These are the activations of a small network on made-up records, seen along a few directions, one row for each record.
Here are examples, each followed by its value of one field, E.
The largest differences between rows may come from other fields.
Strong random noise was added to every row along 6 fixed directions; ignore it. To show where, here is one row again and again, with new noise each time:
|  -77 |  381 |  -83 |  169 | -293 |  322 |  -71 |  443 |  321 |  492 |  133 | -150 |  142 |  178 |  -75 |   53 | -152 |  275 | -198 | -325 | -186 |  160 |  248 |
|  -65 | -397 |  261 |  278 |  -63 |  145 | -178 |  -95 | -179 |  -88 |    0 |  362 | -282 |  128 |  236 |  157 |  -59 |   -2 |  286 |  300 |  -56 |  -60 | -178 |
|  -16 |  188 | -146 | -178 |  230 |  -78 |  195 | -184 |   92 | -183 |   92 | -293 |  -54 |  -38 |   23 | -103 |  -32 |   64 | -287 | -135 | -104 |   62 |  -69 |
|  -17 |  -71 |  290 |   64 |   37 | -121 | -538 |  -69 |   60 |  280 | -202 |  393 |  297 | -223 |   85 |  177 | -104 |  -53 |  -75 |  414 |   20 |  -84 | -334 |
|  -70 | -413 |   45 |  155 |  245 |  -62 |  157 | -283 |  -71 | -419 |   97 |   71 | -403 |  -62 |  334 |  185 |   56 | -152 |   65 |  271 | -159 | -152 | -120 |
|  -34 |  116 |  -33 |  -15 |  158 | -148 | -169 | -273 |   24 |  -49 |  249 | -391 | -289 | -184 |  157 |  -70 |   13 |   -7 |  -15 |  -14 |  -71 |  114 |   96 |
|  -50 | -225 |  -82 |  172 |    4 |   51 |  129 |  -81 |   17 | -176 |  148 | -108 | -368 |    8 |  187 |  -13 |   16 |   -1 |   64 |   -8 |  -33 | -112 |  210 |
|  -64 |  -44 |  197 |  153 |  -99 |  229 | -138 |   47 |  -69 |   82 |   15 |  221 |  -76 |  226 |   84 |  102 | -127 |  142 |   95 |   74 | -133 |  111 | -210 |

|  -60 |  138 |  -61 |   97 | -240 |   -6 | -224 | -114 |   15 |  168 |  231 | -458 | -287 |  -29 |  -20 | -329 |  -80 |  258 |   66 | -292 |  184 |  187 |  440 | -> e3
|   47 |  112 |  -55 | -298 |   91 |  -32 |  197 | -192 |  -37 | -160 | -159 |   27 |  220 |  100 | -220 | -300 |  -85 |  163 | -276 | -154 |  105 |    6 | -220 | -> e4
| -142 | -282 |  239 |  231 | -112 |  417 |  277 |   77 | -192 | -234 |    8 |  300 | -246 |  532 |  115 |  155 | -140 |  242 |  232 |    6 | -212 |  194 | -284 | -> e1
|    0 | -376 |   77 |   97 |   54 |  -22 |  195 | -134 | -258 | -326 |  -52 |  150 | -236 |   41 |   34 |  100 |  164 | -121 |  354 |  256 |   62 |  -88 |  -42 | -> e9
|  -31 | -136 |  176 |   94 |   66 | -149 | -192 |   33 |   67 |   88 |  -79 |  221 |  220 | -225 |    0 |  366 |   54 | -137 |   41 |  387 |  -51 |  -49 | -115 | -> e7
|  -40 | -383 |  -39 |  317 | -262 | -132 | -226 |  150 |  178 |  276 |  -44 |   70 |  -49 | -273 |   49 |    1 |   78 |  -38 |   91 |  112 |  302 | -373 |  573 | -> e2
|   24 | -221 |  -45 |   80 | -122 |  -16 |   -5 |  -19 | -104 |  -77 |  -43 |   87 | -120 |    2 |    1 | -136 |   65 |  -69 |  142 |    9 |  224 | -185 |  172 | -> e2
| -202 |  135 |   75 |  113 |   40 |   44 |  276 |  277 |  222 |  164 |   58 |  -99 |  331 |   45 | -186 |  569 |   11 |  122 |  -64 |   71 | -388 |  354 |  -21 | -> e9
|    0 |  270 |  -97 | -138 |   25 |   47 |  143 |  -67 |  -61 |    2 |  155 | -366 | -136 |   81 |  -97 | -196 |  -25 |  102 |    9 | -284 |   -2 |  176 |  130 | -> e6
|  176 | -401 |  148 | -120 |  237 | -100 | -100 | -541 | -610 | -571 |   31 |  184 | -598 |   76 |  258 | -255 |   68 | -311 |  511 |  269 |  172 | -128 | -336 | -> e6
|  -41 |  -62 |  100 |   56 |  133 |  -90 |  -41 |  -45 |   -6 |  -58 |    6 |   76 |   -7 | -165 |   98 |  372 |   89 | -187 |   76 |  249 | -178 |   17 | -186 | -> e7
|   70 |   12 |   23 |   11 | -257 |   53 |  -40 |   62 | -248 |  136 |    1 | -165 |  -45 |  106 | -266 | -201 |   53 |  110 |  472 |  -95 |  265 |  201 |  298 | -> e5
|  -64 |   29 |  241 | -129 |   50 |  -14 | -182 | -354 | -407 | -112 |   80 | -152 | -159 |  185 | -135 | -128 |  -33 |  203 |  401 |   32 |   65 |  428 | -223 | -> e2
|   57 |   -4 | -176 |  -76 |  161 |   19 |  343 |   68 |  118 | -243 |  -90 |   47 |   42 |   51 |   79 |  -36 |   -2 | -167 | -295 |  -95 |  -49 | -212 |  -74 | -> e1
| -103 |  258 |  163 |  142 |  189 |  -86 | -486 | -132 |  173 |  193 |  272 | -153 | -108 | -200 |  304 |  230 |  -62 |  -45 | -199 |   85 | -382 |  206 | -229 | -> e3
|  108 |  -53 |  -96 | -206 |   -5 |  136 |  332 |  -51 | -205 | -250 | -123 |  156 |  -63 |  312 | -130 | -411 | -106 |  112 |  -36 | -232 |  224 | -136 | -140 | -> e6
|  117 | -127 | -320 | -267 |  256 |  -44 |  682 | -120 | -118 | -589 | -145 |  -38 |  -85 |   54 |  -68 | -198 |  146 | -144 | -134 | -161 |   80 | -265 |  -72 | -> e9
|   64 |  -62 | -212 | -119 |  -10 |  112 |  434 |   18 |   30 | -313 | -222 |  175 |   87 |  204 |  -88 | -246 |  -78 |   35 | -361 | -213 |  108 | -211 |  -94 | -> e3
|  -97 |  238 | -101 |   85 |   69 |  118 |  218 |   37 |  142 |  -75 |  341 | -424 | -227 |  105 |  100 |  101 |   11 |  116 | -167 | -326 | -345 |  204 |  125 | -> e4
|   44 |  270 | -272 | -195 |   54 |   34 |  342 |   96 |  111 | -105 |   41 | -236 |   95 |   37 | -124 | -109 |   33 |    8 | -227 | -288 |  -67 |   -2 |   20 | -> e7
|  178 | -181 |   62 |  -90 |   73 | -251 | -243 | -117 | -181 |   47 | -242 |  197 |  116 | -335 |  -27 |    3 |  118 | -297 |  219 |  378 |  252 | -240 |  -26 | -> e5
|   23 |  121 |   90 | -219 |  350 | -154 |  178 | -192 | -138 | -181 |   -2 |  -90 |  162 |  -62 |  -80 |  263 |   96 | -124 |   43 |  216 | -232 |  288 | -345 | -> e5
|  -94 | -293 |   71 |  219 |   26 |  121 |  215 |  -72 |  -64 | -237 |  115 |  148 | -240 |  186 |  167 |  180 |  -21 |   24 |   61 |   78 | -205 |    1 | -120 | -> e4
|  -73 |  292 |  293 |   76 |  145 |  -11 | -434 | -180 |  -92 |  114 |  248 | -185 | -186 |    6 |  228 |  309 |  -36 |  -80 |  102 |  182 | -412 |  481 | -366 | -> e1
|   30 | -357 |  -58 | -115 |  190 | -265 |   57 | -258 |   -3 | -332 | -213 |  256 |  -13 | -213 |  161 | -135 |   46 | -185 | -197 |  238 |  206 | -382 |  -73 | -> e8
|   13 | -420 |   37 |   57 |  122 | -242 | -153 | -319 | -108 | -273 |  -47 |  195 | -261 | -171 |  239 | -129 |   45 | -146 |   21 |  260 |  211 | -236 |  -45 | -> e8
|   23 |  -87 |   53 |  198 | -237 |   75 | -440 |  278 |  153 |  367 | -179 |  433 |  212 |  -73 |  135 |   32 |  -94 |  -63 |  -79 |  114 |  102 | -297 |   81 | -> e8

Here are new rows. What is E for each?
|   -4 |  109 | -141 |   54 |  -29 |  -30 |  -61 |  151 |  319 |  190 |   13 | -146 |   36 | -187 |  110 |  -89 |  -57 |   25 | -331 | -180 |   17 | -194 |  254 | -> e1
|  -19 | -455 |   -1 |   80 |   41 |  -19 |  153 | -127 |   52 | -284 | -271 |  387 |   28 |  -11 |  125 | -107 |  -83 |   38 | -205 |  136 |  140 | -394 | -139 | -> e3
|  -82 |  100 |  222 |  -65 |  413 | -149 | -128 | -198 |  144 |  -55 |   60 |  117 |  142 | -185 |  223 |  481 |   -4 | -178 | -321 |  318 | -507 |  125 | -605 | -> e4
|   62 |   62 |   14 |   87 |  -29 | -172 | -349 |   73 |   23 |  342 |   98 | -207 |  -14 | -367 |  -29 |  173 |  129 | -230 |  317 |  203 |    6 |   90 |  286 | -> e5
|  -29 |   -3 | -177 |  -31 |  236 |  -97 |   93 | -254 |   16 | -318 |  292 | -327 | -448 |  -88 |  315 |  -65 |  101 | -128 |  -46 |  -90 | -121 |    8 |  133 | -> e8
|  -86 | -188 |   87 |  146 |   66 |  -79 |  -97 | -120 |  -15 |  -94 |  129 |  -12 | -213 |  -61 |  184 |  165 |   24 |  -40 |  106 |   93 | -109 |  -15 |    5 | -> e2
|   50 |  173 |  -64 | -433 |  354 | -300 |  172 | -307 |   11 | -228 | -136 | -140 |  256 | -171 | -141 | -213 |   14 |  -21 | -358 |    4 |   88 |  -29 | -259 | -> e6
|  -43 | -402 |  -73 |  127 |   11 |    7 |  366 |  -67 |  -85 | -258 |    0 |   63 | -261 |   34 |   85 |    9 |   54 |  -80 |  144 |   73 |  107 | -224 |  183 | -> e6
|   16 | -130 |   26 |   16 |  177 | -324 | -165 | -273 |  -55 | -152 |   81 | -150 | -169 | -385 |  139 |  132 |  169 | -267 |  169 |  238 |   24 |  -82 |   58 | -> e7
